A small network was shown many inputs. Here are its activations along a few directions, one row for each input.
In each table, some parts of the input vary, and every possible input appears once, in random order.
Descriptions start from the smaller parts, as in this example, which fits no table here: one of 4 places along a line, together with either a single point or one of 9 places around a ring or (one of 2 separate values, together with one of 5 places around a ring).
Shared parts are said once, and a part with two or three values counts as separate values.

Other details of the inputs vary at random and push rows far along two fixed directions, the same in every table; ignore that.

A family of inputs:
x1: [-16  -9 -27 -22 -13  33  41  35  -6  23  17 -24]
x2: [ -6 -15 -29 -20 -18  26  39  35   1  20  20 -22]
x3: [ 26   1  10  36 -17 -16 -38   4  -1  24  -2   7]
x4: [ 10  13  -9  18  -3 -29 -33 -13 -12  30  12   7]
x5: [-10  14  29 -23  13   2  13 -31  13 -39 -23  -6]
x6: [  8  -4  27 -22  20   7   7 -31   2 -31 -23   0]
x7: [ 19   9   6  43 -11 -21 -30   3  -1  18  12  20]
x8: [  5   4  29 -24  18  -2  10 -32   3 -32 -22   9]
x9: [-14 -19  -9   0 -18  26  42  46   5   8  23 -22]
x10: [ 14  12   2  38  -4 -37 -28   6  -4  13  -2   5]
x11: [-16   0 -28 -20 -20  23  43  39  -9  28  23 -15]
x12: [-22   6   6 -27  23   3   9 -43  21 -23 -21   4]
x13: [-21   3  17 -10  17  17   0 -25  17 -34 -13  21]
x14: [-18  -3   5 -24  26  10   4 -42  21 -22 -22  -6]
x15: [-18  -4  18  -8  23  24  -5 -30  18 -35 -17  13]
x16: [-21  -5  24  -2  24  26  11 -32  27 -32 -23   6]
x17: [-20  -3  19 -20  28   5   0 -21   8 -33  -9  18]
x18: [-21  -4  16   0  21  21  12 -28  23 -31 -37   4]
x19: [ 14  10 -12  19  -8 -32 -35 -10 -12  30  13   9]
x20: [ 35  10  10  25 -14 -27 -36   3 -15  10   6 -10]
x21: [ 12 -21 -10  -8 -16  23  41  41 -20   3  29 -11]
x22: [  1 -11 -11  -3 -22  24  39  43 -12   0  31 -26]
x23: [ 41   0  -1  28   2 -29 -30  -1 -27   5  -1   6]
x24: [-16 -12 -24  -5 -31  28  36  50  -8   4  12   3]
x25: [ -9 -25 -14 -13 -14  26  26  48 -12   6  28  -5]
x26: [ 24  15 -12  18  -4 -32 -33  -5  -5  28  13   7]
x27: [  6 -13  -8 -13 -17  18  48  39 -18   0  29  -2]
x28: [-16  13   5 -25  27   4   7 -36  22 -16 -18   4]
x29: [-17 -17 -29 -17 -21  28  38  33  -8  26  24 -22]
x30: [ 22  -5   6  12  -4 -22 -45   7 -15  15   4  10]
x31: [-14 -20 -24  -5 -25  36  33  47  -7   2   8  -5]
x32: [-13  -9  -4 -10 -33  14  43  50   5  14  14 -17]
x33: [ 22  10  11  34 -20 -23 -32   4  -1  23   0  17]
x34: [ 38   7  -2  25  -4 -36 -22   4 -28   6   3  15]
x35: [ 28  18   7  31  -7 -31 -28   2 -16   5  21   2]
x36: [ 27  19   0  30  -6 -37 -27   0 -18   0   2   1]
x37: [-14  -3  21 -16  12  21  -8 -27  18 -28 -27   9]
x38: [-25   5  18  -2  18  13  17 -29  23 -33 -35  14]
x39: [-20  -2  30 -15  19  11   8 -25  27 -28 -31 -11]
x40: [-18   5  22 -17  10  13  -4 -27  18 -29 -25  18]
x41: [-15  -3   2 -23  24   9   3 -37  21 -18 -19  -6]
x42: [ 13  19  -7  17  -1 -27 -32 -10 -14  31  10   6]
x43: [ 21  -5  -8  24   2 -27 -44  12 -22  11   1  12]
x44: [ 19   1 -14  21  -5 -28 -40  -9  -8  28  11  -2]
x45: [ 32  10  -3  34  -6 -29 -32   5 -20   4   2  -9]
x46: [-20 -11  -8  -4 -21  20  50  47   6   6  24 -14]
x47: [ 16   1 -11  19  -2 -23 -38 -13 -10  27   8   0]
x48: [-24  -3  17  -6  27  10  14 -23  23 -34 -34 -10]
x49: [-15  -1 -27 -25 -18  26  47  39  -2  22  21 -14]
x50: [ 17  10  -8  19   2 -19 -37 -11 -14  32   7  -3]
x51: [ 18  11 -13  15  -6 -31 -30  -7  -4  25  11   6]
x52: [ 23  12 -10  18   5 -19 -38  -5  -7  30   7  -2]
x53: [-13   4   4 -24  30  13   3 -36  22 -17 -21  -6]
x54: [-18 -12 -32 -20 -29  15  43  37  -4  22  26 -14]
x55: [-23  -2  11 -22  29   1   1 -21   5 -37 -28  17]
x56: [-17  -1  23 -29  20   2  -3 -22  10 -28 -21  15]
Each input here is: one of 2 separate values, together with either one of 10 places around a ring or (one of 3 separate values, together with one of 6 places around a ring).
The inputs of x43 and x55 match in every part but the choice among 2 separate values. If x15 is changed in the same way as x43 into x55, which row does it become? -> x13
The inputs of x38 and x18 match in every part but the choice among 2 separate values. If x10 is changed in the same way as x38 into x18, which row does it become? -> x48
Which other rows does x39 become when the place on the ring of 6 takes its other values? List them by row number. -> x3, x6, x20, x30, x37
Which other rows does x11 become when the choice among 2 separate values takes its other values? List them by row number. -> x1

A family of inputs:
x57: [ 26   8  -4  14  -5 -16 -19   5 -16  13   9  -2]
x58: [ 14   1  -9   4 -14 -15 -14  17  -7  24  21  -3]
x59: [-18 -16   3 -12  -7  30  38  20  11  -8   9 -11]
x60: [  7   1 -16   1 -18  -4  -2  15  -4  26  15   1]
x61: [-12   3  -4  -2  15   4   1 -22   9 -10 -13  -1]
x62: [ 25   0   6  25  -9 -12 -14   8  -9   8  11   6]
x63: [-19   7   6  -2   5   3   3 -15  12 -13 -10  13]
x64: [-18 -10  -4 -27  -6  25  36  14   5  -1  10 -16]
x65: [ 21   3  -8  24   0 -22 -13   5 -18   9   8   0]
x66: [  8   2 -18   9 -14   0  -4  17  -7  26  12  -5]
x67: [  8   5  20   4   9 -11 -14 -24   6 -21 -25   4]
x68: [  7   3  -4  16 -17 -16 -13  27  -8  15   8  -1]
x69: [  1   3 -11  13 -21  -5  -2  26  -4  18   3   3]
x70: [ -8   5   5 -10  10   9  -3 -26  10  -3 -10  -1]
x71: [-29  -7  -2 -17 -10  21  37  23   5 -11   9  -4]
x72: [  1   4  17  11  14  -1 -19 -29  15  -9 -24   5]
x73: [ 25   6   0  13  -9 -15 -19   1 -17  15  13  -2]
x74: [ -5  11   7  -3  22 -13 -18 -36   9  -3 -20  11]
x75: [-28 -12  -8 -36   0  26  49  20   7  -5   3 -15]
x76: [  4  10  21   7  18  -6 -11 -24   6 -22  -8  17]
x77: [ -1   7   8  -4  18  -3 -14 -20   7  -7  -9  -6]
x78: [ 24   6   0  11  -9 -17 -18   1 -18  15  12   1]
x79: [-14   1  -3   0  18   3   4 -21   8  -9 -14   1]
x80: [  5  -9   7  -7  14   2 -16 -11  -9 -19 -12  16]
x81: [ -3   0  15   1   4  -5 -11 -12  11 -13 -19  -4]
x82: [ -2   4  13  -6  13  -2 -13 -25   6  -5  -4  -6]
x83: [-16 -17   3 -13  -9  30  36  22  10  -7  -1 -18]
x84: [-16  -7  -7 -17   4  19  23   7   6 -10   3 -16]
x85: [ -4 -11   8 -10  -4  23  31  11   5 -15  -7 -10]
x86: [  5 -16 -17   5 -14   8 -13  25 -13  18  11  11]
x87: [ 24   2 -15  16 -14 -11  -9  19 -19  15  18  -6]
x88: [ -7   2   3   4  23  -9  -8 -19   5 -12 -10  -3]
x89: [ 11 -16 -10   8  -9  -2 -23  27 -17  15  15   8]
x90: [  6  11  15  -6  24 -18 -14 -32  -1 -15 -18  10]
x91: [  9  11  15  -9  18 -15 -15 -34   3 -16 -12   9]
x92: [ -2  12  19   4  13 -13 -11 -25   2 -24 -13  17]
x93: [ -7   5  16   4  13   0  -8 -13  11 -13   0  10]
x94: [ 21   2 -10   5 -16 -20  -5  16 -18  19  17   3]
x95: [ 17  -2 -15  13 -11  -8   3  19 -18   9  15  -7]
x96: [ -9   1   9  -2   2   5   0 -14  15 -10 -24   1]
x97: [-21  -7 -14 -29  -9  22  39  12   8   4   3  -5]
x98: [ -8   7   9   6  10   3  -7 -16  14  -8  -5  16]
x99: [ 12  -2 -16  19  -9 -14 -13  19 -12  19  18  -9]
x100: [  7  -5  -6  20 -18   4  -2  19   0  20  14   3]
x101: [-25 -10 -20 -24  -7  36  46  18   8  -3   3 -15]
x102: [-14  -2   3 -16  -6  14  33  16   0 -18  -9  -3]
x103: [ 13   1 -11   5 -14 -20 -12  17  -9  25  19  -1]
x104: [ -9   5   5 -11  11   6  -1 -26  11  -3 -10   3]
The inputs of x57 and x77 match in every part but one. If x87 is changed in the same way as x57 into x77, which row does it become? -> x84
The inputs of x102 and x68 match in every part but one. If x95 is changed in the same way as x102 into x68, which row does it become? -> x99
What is each input in this table made of? -> one of 3 separate values, together with either a single point or one of 6 places around a ring or one of 9 places along a line
Which other rows does x72 become when the place on the ring of 6 takes its other values? List them by row number. -> x63, x69, x96, x98, x100
Which other rows does x62 become when the choice among 3 separate values takes its other values? List them by row number. -> x59, x100
Which other rows does x64 become when the choice among 3 separate values takes its other values? List them by row number. -> x78, x104
Which other rows does x61 become when the place on the line of 9 takes its other values? List them by row number. -> x60, x66, x70, x74, x79, x97, x101, x104

A family of inputs:
x105: [ -5  -9 -11  -8  -2  10   7   3   3   6   1 -18]
x106: [ 14 -10 -14   3 -19   0   4  29 -15  13  18   3]
x107: [ -9   0   8  -8  -1   9  23   6  -4 -16  -3 -10]
x108: [ -5   5   5 -13  10   8   8 -22  12   0  -4  -7]
x109: [  2  -7   0  -8  -5   3  15   9 -10  -6   4   1]
x110: [ -8  -8  -5 -13  -8  20  16  15  -5  -5   1   2]
x111: [ 13  10  22   4  27 -19 -24 -34   6 -26 -13   8]
x112: [ -8  -1  -9 -18   4   3   9   1  -1  11   0  -5]
x113: [-5 -2  0  3 -8  9 17 12  8 -3 -4 -3]
x114: [-12  -3  16  -2  16   7  -6 -18  16 -19 -14   8]
x115: [ 15   2  -6  16 -19  -5   5  26  -9  12   9  -6]
x116: [-17   8  -6 -15  -2   1   9  -9  11   2  -1   1]
x117: [-15   5  -9  -7  21   2  -2 -25   4  -4  -7   0]
x118: [ 19  10  14  38   2 -31 -47 -16  -2   9  -6  15]
x119: [ 21  -1  -7  29 -17 -15 -34  24 -16  26  18   8]
What is each input in this table made of? -> either one of 5 separate values or one of 10 places around a ring
List by row number the other inputs of the same sort as x111. -> x106, x107, x109, x110, x113, x114, x115, x118, x119
